A small network was shown many inputs. Here are its activations along a few directions, one row for each input.
In each table, some parts of the input vary, and every possible input appears once, in random order.
A made-up example of a description, with smaller parts first: values(3) and (point or line(9) or (line(6) and ring(8))).
Shared parts are said once, and a part with two or three values counts as separate values.
In the rows, 128 means zero.

Other details of the inputs vary at random and push rows far along two fixed directions, the same in every table; ignore that.
These rows show it; all are for the same input, with only those details redrawn:
[144 142 121 105 107 141 119 153 131 146 142 127 148 116]
[148 141 124 115 116 142 113 130 139 139 132 120 133 130]
[111 187  92 140 117 106 145 173 138 191 155 160 166 121]
[179 110 147 124 139 165  83  56 152  95  93  74  81 168]
[143 148 119 117 114 137 118 139 138 147 137 126 140 127]

Rows:
row 1: [108 140 130 178 165 111 137  68 134 124  91 109  92 165]
row 2: [148 141 124 115 116 142 113 130 139 139 132 120 133 130]
row 3: [ 98 137 106 144 131 101 158 151 122 140 146 164 142 103]
row 4: [104 181  92 181 159  93 145 110 141 202 126 153 128 186]
row 5: [117 124 136 134 132 125 143 131 114 119 127 136 130 122]
row 6: [145  66 155  90 121 152 112 109 117  63 114 100 107  98]
row 7: [ 96 149 126 182 166 101 143  83 133 130 101 119  99 161]
row 8: [111 165 100 136 125 107 147 163 125 198 148 154 161 140]
row 9: [158 144 125 160 152 140 105  67 160 126 106 109  91 181]
row 10: [114 107 124 111 116 123 141 144 117 116 136 134 137  89]
row 11: [153 125 133 123 121 141 110 123 132 132 131 119 120 147]
row 12: [143 107 138  44  59 153 123 236  98 145 177 143 194  60]
row 13: [138 145 126 149 143 121 119  98 139 158 116 106 113 172]
row 14: [142 142 123 127 121 140 114 131 134 140 139 141 130 146]
row 15: [129 103 136 105 111 138 138 144 109 109 133 137 135  97]
row 16: [133 149 119 122 114 132 116 142 129 151 139 137 139 135]
row 17: [143  74 171  91 121 156 112 114 107  65 111  93 112 110]
row 18: [126 103 154 124 137 134 129 120 116  87 122 121 117 123]
row 19: [151  75 164  88 114 162 113 108 109  77 108  94 113 110]
row 20: [ 99 158 100 152 128  98 132 178 152 149 143 153 160 116]
row 21: [ 98 131 120 163 157 100 141  99 135 117 113 127 107 133]
row 22: [143  67 149  31  60 162 137 224  86  96 174 156 182  29]
row 23: [151  98 143 145 150 140  79  71 165  73  79  68  86 157]
row 24: [ 72 178  84 198 162  71 168 112 142 176 123 159 122 143]
row 25: [105 136 113 183 171  97 144  81 143 118 110 135  92 151]
row 26: [ 70 167 112 156 138  81 170 171 117 161 146 164 158 108]
row 27: [149  68 168  91 123 157 113 117 111  55 119 108 110 106]
row 28: [159 110 135 110 125 151 114 119 126 134 129 121 124 153]
row 29: [ 93 146 123 147 135 102 159 158 114 138 143 158 146 115]
row 30: [142  70 167  89 122 152 112 114 112  61 113  98 111 102]
row 31: [125 168 110 178 155 106 134 101 149 177 125 133 114 185]
row 32: [104 143 115 175 159 105 143  79 137 136 101 122  98 153]
row 33: [139 114 126  60  78 148 138 226  99 158 182 174 193  87]
row 34: [151  76 171  94 118 162 115 118 106  66 118 105 114 115]
row 35: [119 123 133 133 131 126 142 126 117 121 125 136 128 122]
row 36: [ 93 137 114 144 134  98 158 158 120 133 147 164 144 102]
Question: Describe the family of inputs behind these rows.
Answer: values(2) and (point or line(6) or ring(11))
Question: The inputs of row 22 and row 24 match in every part but the values(2) part. If row 31 is changed in the same way as row 22 into row 24, which row does it become?
Answer: row 13
Question: Which other rows does row 14 become when the line(6) part takes its other values? List them by row number.
Answer: row 9, row 11, row 28, row 31, row 33

Rows:
row 37: [114 113 141 172 177 110 123  65 132 132  82  85  89 178]
row 38: [168 113 149  37  60 194  67 180 116 132 141 104 177 100]
row 39: [ 64 196  85 144 113  75 183 191 116 188 165 176 179  58]
row 40: [137 112 155 138 146 152 132  74 105  98  96 110  86 160]
row 41: [ 89 227  82 206 156 110  94  94 169 208 108 137 128 198]
row 42: [ 80 239  66 194 142  85 172 175 172 251 144 167 173 165]
row 43: [102 120 153  77  85 128 153 232  75 139 172 146 191  68]
row 44: [160  93 162  75  95 176 120 142 107  63 149 144 141  92]
row 45: [137  99 158 107 121 135 106 103 140  79 111  82  98  95]
row 46: [173  78 134 120 143 164  76  74 154  41 106 100  74 136]
row 47: [104 124 117 129 135 119 161 127 105 158 119 148 141 130]
row 48: [157  55 147  90 129 141  81 117 139  66 104  75 101 123]
row 49: [233  76 165  78  99 207  80 107 139  67 104  60 121 121]
row 50: [ 65 174  65 141 117  78 190 187 113 206 152 196 184  82]
row 51: [134 131 136 184 177 131 127  39 136 107  90 127  72 207]
row 52: [139 127 164 149 155 142 116  43 120  76  86  82  61 152]
row 53: [135 131 141 143 137 131 120 127 145  91 136 154 113 141]
row 54: [132 106 120 186 188 119 114  54 156 121  88 123  85 209]
row 55: [103 139 115 216 196  75 122  66 163 146  89 101  85 216]
row 56: [152  95 129 111 116 159 113  91 143  76 124 134 112 101]
row 57: [145 193 104 105 107 132 164 224 149 171 179 152 204  80]
row 58: [ 85 178 118 111  95 117 181 211  91 159 176 193 180  61]
row 59: [ 66 199 102 165 123  67 163 223 130 166 188 178 180  99]
row 60: [144  78 146  61  88 144  95 199 126  73 158 108 151  51]
row 61: [110 143  98 212 194 103 140  30 151 147  80 137  83 219]
row 62: [103 162 103 171 146 106 151  83 144 140 117 144 114 118]
row 63: [167  48 137  62  97 173 107 124 119  74 120 128 132  92]
row 64: [ 65 184 112 181 137  61 165 203 126 185 169 174 173 139]
row 65: [114 144  78 220 196  82 119  40 177 136  83 131  71 209]
row 66: [117 139 163 143 131 120 124 110 128 101 116 103 104 124]
row 67: [122  99 129  97 116 115 128 142 121 120 119 102 133  96]
row 68: [154  75 186  86 116 170 117 106  88  72 106  84 108 124]
row 69: [ 58 181  73 155 132  65 187 169 118 207 138 168 167  94]
row 70: [183 104 148  51  57 181  88 184 122 143 135 106 169  97]
row 71: [134  68 156  52  91 161 135 181  73 114 139 112 166  72]
row 72: [172 140  96 163 144 115 126  32 145 182 148 107  48 191]
row 73: [193 100 166  31  86 166 112 174  93 145 196 144 147 124]
row 74: [155  82 163 104 119 154 111 142 117  84 131 141 127 141]
Question: Describe the family of inputs behind these rows.
Answer: values(2) or line(6) or (ring(5) and ring(6))
Question: Which of the alternatives is row 63?
Answer: ring(5) and ring(6)
Question: Which other rows does row 47 become when the ring(6) part takes its other values? List them by row number.
Answer: row 37, row 54, row 55, row 61, row 71
